These are the activations of a small neural network, seen along a few directions. Each row is one input.
In each table, some parts of the input vary, and every possible input appears once, in random order.
Descriptions start from the smaller parts, as in this example, which fits no table here: one of 2 separate values, together with either a single point or one of 11 places along a line or (one of 4 places along a line, together with one of 8 places around a ring).
Shared parts are said once, and a part with two or three values counts as separate values.

Other details of the inputs shift rows strongly along two fixed directions, in all tables alike. That doesn't count.

A family of inputs:
x1: [  6   5   5   9 -18 -18 -25  32 -17  29   3  13 -10]
x2: [ 10  30 -16  11  -1   7  19 -39 -11 -28 -69 -12  27]
x3: [  2   8  -7  17  -6   1  -6  -8  -6   3 -24  12  -4]
x4: [ 28  41  -7  38  -4 -18  -2 -19 -31 -11 -60 -16  11]
x5: [-19 -36  15 -11  16 -24 -21  34  12  16  90  -7  -9]
x6: [ 15  33   1   3 -17   2  15  -4  -4  -6 -59   5  -4]
x7: [ -5  -7  -6 -16 -10   1   0  14  10  12   0  16  -2]
x8: [ 13  28 -21  21  -2   5   9 -33 -26 -12 -70  -1  14]
x9: [ 20  29  -3  19 -16   2   4  -9 -23   2 -65  11 -13]
x10: [  4   7  15  -9 -15   4   4  15   1   8  -4   6 -21]
x11: [ -5   6   2  -8 -22   2  -5  11 -16  21 -20  17 -16]
x12: [-13 -33  32 -17  12  14  -7  23  15   7  85 -10 -23]
x13: [ -2 -17  -4  25  77  25  24 -62  39 -84  66 -69  62]
x14: [ 18  22 -17  49  51  18  22 -72  11 -80 -21 -51  60]
x15: [ 16  28  -8  11 -27  -2  -2   8 -13  11 -64  28  -4]
x16: [-16 -38  12 -31  20   8  10   3  28  -4  75 -19  -8]
x17: [-17 -36   3 -17  31  12   4 -18  16 -12  71 -26  12]
x18: [ 15  26  -6  17  -1 -28  -4   0 -23   0 -34  -8   7]
x19: [  7  14 -11  -5 -13  -2   4   6   1   3 -43  18   4]
x20: [ -1   7   3 -19 -15   1  11   6   6   4 -17   6 -11]
x21: [  2  24  -6 -13 -47  -8  -3  13 -24  35 -72  38 -23]
x22: [  7  20 -15   3 -15  -5  11 -12   1  -6 -57  14   2]
x23: [  7   0 -12  31  67  26  20 -57  25 -76  30 -59  71]
x24: [ -1 -13  10 -15   9   6  11   3  16  -4  29  -9 -10]
x25: [-11 -21   5  -5  -1   8 -17  22   2  23  37  14  -8]
x26: [-16 -38  21 -18   0   8 -20  41  14  29  78  16 -24]
x27: [-16 -33   9 -23  18   3   6   7  34  -7  64  -7  -4]
x28: [-22 -31   3 -29 -21  -6 -13  27   8  38  35  31 -29]
x29: [ -4  -8   0   7  13 -20 -19  19  -6   5  35  -9  16]
x30: [-28 -47   7 -18  12   6 -12  15  17  14  83   4 -12]
x31: [  5   6   6  11 -22 -24 -21  26 -14  27  -4  15 -21]
x32: [ 10  31   3   4 -42  -3  -6  16 -27  31 -69  32 -30]
x33: [  1  10 -19  -1 -20  -1   1  -2  -9  10 -52  23   8]
x34: [ -2   1   8 -19 -46 -10 -14  42 -20  61 -25  47 -56]
x35: [-13 -23  -7   3  21  14  -9  -4   3  -4  41  -6  22]
x36: [ 20  27   4  38  20  -5  -1 -26 -16 -34 -11 -41  29]
x37: [  5   3  11 -16 -28  -4   1  24  -4  28 -14  23 -38]
x38: [-13 -24  22 -11  20 -18 -15  28   6   6  84 -24  -2]
x39: [  2  16 -19   0 -27  -3  -6   2 -18  21 -58  32   4]
x40: [-13 -32  13 -31  20   5  11   7  28  -5  65 -16  -9]
x41: [ 25  46 -23  41  52  21  38 -86   5 -96 -63 -65  75]
x42: [-14 -13  -4 -25 -34 -10  -4  24   3  36 -13  39 -29]
x43: [  0 -10   3  22  28  14   0 -22  11 -30  31 -19  13]
x44: [ -7  -8  -3 -22 -17  -3   6   5  -3  19 -14  15 -18]
Each input here is: one of 4 places along a line, together with either one of 2 separate values or one of 9 places around a ring.
The inputs of x30 and x8 match in every part but the place on the line of 4. If x5 is changed in the same way as x30 into x8, which row does it become?
Answer: x18
The inputs of x12 and x9 match in every part but the place on the line of 4. If x41 is changed in the same way as x12 into x9, which row does it become?
Answer: x40
Which other rows does x23 become when the place on the line of 4 takes its other values? List them by row number.
Answer: x6, x13, x24
Which other rows does x23 become when the place on the ring of 9 takes its other values? List them by row number.
Answer: x7, x15, x19, x25, x26, x33, x35, x39

A family of inputs:
x45: [-14 -27  22 -21 -20  -2 -18  47   4  44  52  27 -46]
x46: [-14 -28  33 -46 -40 -27 -19  77   7  65  61  33 -67]
x47: [  5   2 -10  16  71  34  43 -84  27 -95  19 -77  67]
x48: [-13 -27  -7  -5  21   5  -4  -5  16  -8  43  -7  20]
x49: [ -6 -13  -1   7  35  34  16 -45  16 -42  29 -32  26]
x50: [  1  19 -25  -7 -38  -3   6  -5 -14  22 -88  43  -9]
x51: [ -4 -14  17   7   6  -4 -17  18 -10  17  49  -7 -15]
x52: [ 30  56 -11  34  -8 -22   7 -22 -30 -19 -87 -15  14]
x53: [ 23  48 -10  19 -14 -13  13 -15 -15 -16 -88   1   6]
x54: [ 23  43 -14   9 -13   1  23 -24  -8 -20 -93   2   7]
x55: [ -3 -16  16   8  11   4 -13   9   0   2  47 -11  -5]
x56: [-13 -23   1  -3  10  -8 -15  15   5   9  52  -4  10]
x57: [-10 -18   1   0  12 -12 -19  14  -5  10  46  -7  11]
x58: [ -2  13 -17 -19 -60 -15 -10  35 -16  56 -78  66 -35]
x59: [ -5 -17  10  -1  10  14  -3   1   9  -1  41  -4  -5]
x60: [-18 -27   0 -16   1  -7 -15  25   9  19  47  14  -5]
x61: [ 14  35 -10  16 -28  10   6 -11 -17   5 -83  23  -6]
x62: [  5  -5   4   4  43  11  19 -32  23 -49  34 -45  31]
What do these inputs look like to the network?
Answer: one of 3 separate values, together with one of 6 places along a line
The inputs of x55 and x61 match in every part but the place on the line of 6. If x46 is changed in the same way as x55 into x61, which row does it become?
Answer: x54
Which other rows does x48 become when the choice among 3 separate values takes its other values? List them by row number.
Answer: x59, x62
A walk changes only the place on the line of 6. It starts at x50 and steps to x58. List the rest of the walk in order.
Answer: x48, x60, x56, x57

A family of inputs:
x63: [  1   5   2 -12 -21  -9  -1  19  -3  19 -17  18 -18]
x64: [-13 -24   3 -10   1   2 -11  16   6  16  38   9  -7]
x65: [ -2   0  -2   4 -18 -11 -17  19 -13  26  -8  22 -11]
x66: [  7  18 -25  23  19  16  16 -48  -1 -40 -48 -16  41]
x67: [ -6  -4  -5 -10 -19  -1  -7  15  -4  23 -15  27 -12]
x68: [  1  -8  29 -18  -1   1   7  18  11   5  38 -10 -30]
x69: [-17 -40  10 -12  52  18  13 -22  36 -40  96 -46  25]
x70: [ -9 -19   6   3   2  -9 -22  21  -7  19  45   3  -5]
x71: [  3   7   4  -7 -20 -13  -5  21  -7  21 -15  17 -19]
x72: [  4  10  -9  -4   3   9  20 -24   8 -20 -32  -6  12]
x73: [ -3   3 -17  -1   4  17  15 -28   7 -17 -29   2  18]
x74: [ 15  23  -3  29   9 -13  -7 -10 -18 -14 -19 -19  18]
x75: [ 13  22  -5  24   9 -10  -1 -13 -12 -17 -23 -16  18]
x76: [  5   6  14  -9 -21   2   1  16  -4  18 -12  15 -32]
What do these inputs look like to the network?
Answer: one of 2 separate values, together with either a single point or one of 6 places along a line
The inputs of x73 and x72 match in every part but the choice among 2 separate values. If x76 is changed in the same way as x73 into x72, which row does it become?
Answer: x68
Which other rows does x63 become when the choice among 2 separate values takes its other values? List them by row number.
Answer: x67
